A small network was shown many inputs. Here are its activations along a few directions, one row for each input.
Each table varies a few parts of the input and shows all the possible inputs, shuffled.
Descriptions start from the smaller parts, as in this example, which fits no table here: line(6) and (point or ring(11) or (values(3) and ring(5))).
Shared parts are said once, and a part with two or three values counts as separate values.

Other details of the inputs vary at random and push rows far along three fixed directions, the same in every table; ignore that.

Table:
r1: [   6   38  -28  -35 -107    9  -21  -24   13   21   36]
r2: [ -1   5  53  64 -34   7 -18 -24   3  75  13]
r3: [  8  51  30  16 -14  -6  18  -3  21 -40  40]
r4: [  2 -63 -29 -73  42 -15  -5  42 -40  25 -80]
r5: [ 12  44 -22 -74 -37  -5  -5 -18   6   3   9]
r6: [ 31 -14 -12   9  65   0  16   2   2 -92  16]
r7: [-33 -19 -16 -58   0  30 -12   1 -14  43 -67]
r8: [  0 -42  26  43  29   7  -5  -6  15  25 -23]
r9: [-17 -24  29  42 -18  12  14  20  -4  21 -19]
r10: [  4  -7 -47 -61 -30  -6 -13   2  -6 -22  19]
r11: [ -3  15 -53 -50 -11  -4 -25 -20 -18  -5  22]
r12: [-51  -6  -4 -31 -63  28 -33 -29  21  91 -20]
r13: [  3 -20 -63 -77  29 -37   5  37 -18 -46  -1]
r14: [ 32   2   6   4  40 -18  30  44 -20 -91   9]
r15: [-31 -31 -47 -32  14 -10 -19   6   8  57 -59]
r16: [-17 -40  48  19  35  12   4   3   8  17 -14]
r17: [-44   5  50  56 -40  25   2 -13  34  57  13]
r18: [  9  17 -48 -54 -11 -26 -25 -22 -11   4  35]
r19: [-18 -47   7  27  90  -5   8  34 -34 -11 -32]
r20: [ -6   5  37  70 -48  41 -11 -31  28  50 -11]
r21: [  3  31  24  14   9  -3  31  -2  13 -54  38]
r22: [ 49  29  14  26   9  -1  15 -13  13 -50  21]
r23: [ -6 -29 -17 -47 -23  10 -14  20 -25  56 -68]
r24: [ 11  33   7  37   7  -8  16  -6 -11 -41  43]
r25: [ 27  47   6  37 -13 -12  10  -9  26 -38  28]
r26: [ -5 -17  60  24  10   8   5  -2  11  37 -14]
r27: [ -8 -18  26  43  25  34  -3   1 -30  11 -27]
r28: [-36 -28  40  30  30   7   9  14  14  23 -14]
r29: [ 13  19  -4  39  10  -7  16  -7  27 -45  38]
r30: [ -9 -20  20  55  28  12  17   6   6   8 -40]
r31: [ 21  45 -38 -48 -33 -10 -18 -21 -20  11  14]
r32: [  1 -16 -67 -75  24 -24  10  36 -23 -50  -6]
r33: [  6  31   0  37   6  -9   9  -7  -2 -41  62]
r34: [ 27  -3  24  23 -24 -14   5  -3  17 -35  67]
r35: [ -4  73 -34 -20 -80 -17 -27 -28   3  38  34]
r36: [ 23 -49  19  18  84  -4  13  21 -12 -11 -58]
Each input here is: values(4) and (line(4) or ring(5)).
- Changing only the values(4) part turns r21 into r9. The same change can be made to r26. Which row results? => r4
- Which other rows does r1 become when the ring(5) part takes its other values? List them by row number. => r4, r10, r23, r34
- Start at r3 and move only the line(4) part, one step at a time. The first step leads to r21. Which rows follow, in order? => r17, r28
- Which other rows does r20 become when the values(4) part takes its other values? List them by row number. => r1, r7, r27
- Which other rows does r15 become when the values(4) part takes its other values? List them by row number. => r13, r19, r28

Table:
r37: [ 49   8  32   6  37  -3  30   8 -13 -93  31]
r38: [ -9 -59  27  15  50  13   9  50 -47   1 -62]
r39: [  0 -28  -2   1  74  15  10  20 -21 -24 -64]
r40: [ 21  -4  12  16  70 -27  17   1  11 -78  59]
r41: [-30  11 -38 -56 -70  20 -34 -18   8  95 -58]
r42: [-45 -19 -41 -58 -54 -11 -41 -18  27 107 -29]
r43: [-31  39 -46 -24 -73 -18 -26 -37  29  36  70]
r44: [  9  53  64  55 -51  15  22 -15  27 -17  51]
r45: [-28 -40  43  33 -19  11  -8   2  30  61 -11]
r46: [ -4 -19  40  42 -26  26  -7 -10   9  57 -35]
r47: [ -4   4 -69 -82  -5 -28   4  13   2 -53  35]
r48: [ 37  21 -51 -88 -10 -23   0   6 -25 -45  19]
r49: [ 36  25 -72 -71   3 -31  -6  -5 -14 -42  16]
r50: [ -6 -59  14  25  54  10   8  47 -38   2 -66]
r51: [-18 -19  22  60 -25  12 -15   4  -4  59 -24]
r52: [  7 -11   0  24  48 -17  28  17   7 -93  56]
r53: [  2  -7 -25 -80  -2 -24  -2   9   5 -22  21]
r54: [ -1 -51   9  28  81   9   1  20 -38  16 -60]
r55: [-28   5  32  50 -15  22   2  -8  16  57 -40]
r56: [ 30  36  44  71 -39   5   3 -37  32 -11  55]
r57: [-10  81 -35 -25 -69 -10 -17 -47  26  37  36]
r58: [-12  11  53  55 -54   7  14  -5  31 -18  85]
r59: [ -20   -5  -70 -104   20   -5   -2   22  -24   19  -87]
r60: [ 24   3  16  56  54 -11  13  12 -22 -59  31]
r61: [ 19  48 -68 -74  20 -17  -9 -19 -11 -44  12]
r62: [  6 -61  18  19  59  15  11  36 -32   6 -68]
r63: [-19  -7  51  33 -29  39  -5  -3   3  51 -35]
r64: [ 25  43  42  73 -26   4  -2 -45  24  -4  62]
- Changing only one part turns r46 into r56. The same change can be made to r50. Which row results? => r51
- Describe the family of inputs behind these rows. => line(4) and (values(2) or line(5))
- Which other rows does r54 become when the line(4) part takes its other values? List them by row number. => r48, r49, r62
- Which other rows does r48 become when the line(5) part takes its other values? List them by row number. => r37, r38, r44, r63
